x =
[[ -7 -38  22 -30  16 -25  15 -34]
 [ -8 -41 -11 -46  22 -51  25 -36]
 [-23 -43  -9 -51  -8 -46   1 -41]
 [-12 -17   1 -24  27 -33  23 -32]
 [-53 -15 -14 -25  -2 -21   3 -18]
 [  5  34  15  37  -5  40  -1  45]
 [ 20 -47  14 -56  13 -47  16 -65]
 [ 17 -63  47 -71  52 -57  51 -72]
 [ 38  -6  28   0  27 -22  20 -21]
 [-10   7  -1   0  -4  -4  11  10]]
Indices start at 0.
(0, 0) = -7
(0, 7) = -34
(1, 1) = -41
(3, 3) = -24
(2, 7) = -41
(4, 6) = 3
(0, 1) = -38
(3, 5) = -33
(9, 3) = 0
(8, 5) = -22
(7, 2) = 47
(0, 2) = 22
(2, 5) = -46
(6, 6) = 16
(4, 5) = -21
(2, 2) = -9
(8, 3) = 0
(2, 0) = -23
(9, 6) = 11
(2, 4) = -8
(5, 6) = -1
(9, 0) = -10
(6, 3) = -56
(3, 0) = -12
(1, 2) = -11
(9, 2) = -1
(4, 1) = -15
(7, 4) = 52
(8, 4) = 27
(0, 3) = -30
(2, 6) = 1
(0, 4) = 16

grid =
[   9.053  133.731   62.228  -44.948 -212.586   -9.147  179.400   53.556
  -21.354   22.663  -39.452  -67.467  105.004]
grid[-13] => 9.053
grid[-5] => -21.354
grid[-1] => 105.004
grid[-2] => -67.467
grid[-6] => 53.556
grid[-4] => 22.663
grid[-8] => -9.147
grid[-7] => 179.400

a = (-21.00, 6.72, -2.56, -18.47, -4.02, -21.16, -10.87, -7.25, -3.24, -11.60, -3.24, -23.50, -4.01, 14.56, 15.19)
a[0]	-21.00
a[3]	-18.47
a[4]	-4.02
a[11]	-23.50
a[7]	-7.25
a[10]	-3.24
a[6]	-10.87
a[1]	6.72
a[8]	-3.24

W = [5, 6, 6, 2, 5, 5, 6, 7, 3, 7]
W[0]	5
W[-4]	6
W[8]	3
W[5]	5

B =
[[ 54  56 -56 -34 -50 -18  24 -28]
 [ 40  -6  -4  58 -44 -44 -17 -66]
 [ 37  19 -39 -47  34 -50 -45  27]
 [  4 -38  24  28  46 -45 -54 -56]
 [-39  39 -29 -54 -38  44  51  23]
 [-46 -38  45  50 -38  42  35 -13]
 [-40 -11   8 -57  57  36  22  60]
 [-55 -56  51  30  45   7 -19  29]]
B[0,-8] => 54
B[3,7] => -56
B[4,0] => -39
B[-1,-6] => 51
B[:, -4] => [-50, -44, 34, 46, -38, -38, 57, 45]
B[-7,-5] => 58
B[4,5] => 44
B[-4,7] => 23
B[:, 2] => [-56, -4, -39, 24, -29, 45, 8, 51]
B[:, -3] => [-18, -44, -50, -45, 44, 42, 36, 7]
B[-1,1] => -56
B[-3,-5] => 50
B[3] => [4, -38, 24, 28, 46, -45, -54, -56]
B[4,6] => 51
B[6] => [-40, -11, 8, -57, 57, 36, 22, 60]
B[3,-2] => -54
B[-1] => [-55, -56, 51, 30, 45, 7, -19, 29]
B[-2,5] => 36
B[1,-6] => -4
B[2,-6] => -39
B[-2,-4] => 57
B[1,0] => 40
B[7,4] => 45
B[-6,1] => 19
B[2] => [37, 19, -39, -47, 34, -50, -45, 27]
B[5] => [-46, -38, 45, 50, -38, 42, 35, -13]
B[0] => [54, 56, -56, -34, -50, -18, 24, -28]

data = [ -8 -31  26   5 -29 -34  13]
data[0] -> -8
data[5] -> -34
data[2] -> 26

A =
[[ 34  24 -63 -31  -1]
 [-26 -54   1  32 -17]
 [-27 -14 -43 -61 -25]
 [ 35  24 -62 -29  -2]
 [ 14  24 -55  43 -32]
 [-36 -14 -34  11 -46]
 [  5  44   8  40 -14]
 [ 27  11  23  59  13]
 [ 34 -38 -22  62   5]
 [ 35 -33 -22  62   5]
 [-24 -13 -39 -61 -24]]
A[0][0]	34
A[10][3]	-61
A[7][4]	13
A[10]	[-24, -13, -39, -61, -24]
A[10][1]	-13
A[:, 1]	[24, -54, -14, 24, 24, -14, 44, 11, -38, -33, -13]
A[7]	[27, 11, 23, 59, 13]
A[4][2]	-55
A[7][2]	23
A[3][3]	-29
A[3]	[35, 24, -62, -29, -2]
A[8]	[34, -38, -22, 62, 5]
A[:, 4]	[-1, -17, -25, -2, -32, -46, -14, 13, 5, 5, -24]
A[7][1]	11
A[5][3]	11
A[3][4]	-2
A[5][4]	-46
A[10][4]	-24
A[9][3]	62
A[:, 3]	[-31, 32, -61, -29, 43, 11, 40, 59, 62, 62, -61]
A[1][0]	-26
A[8][1]	-38
A[5][2]	-34
A[4][3]	43
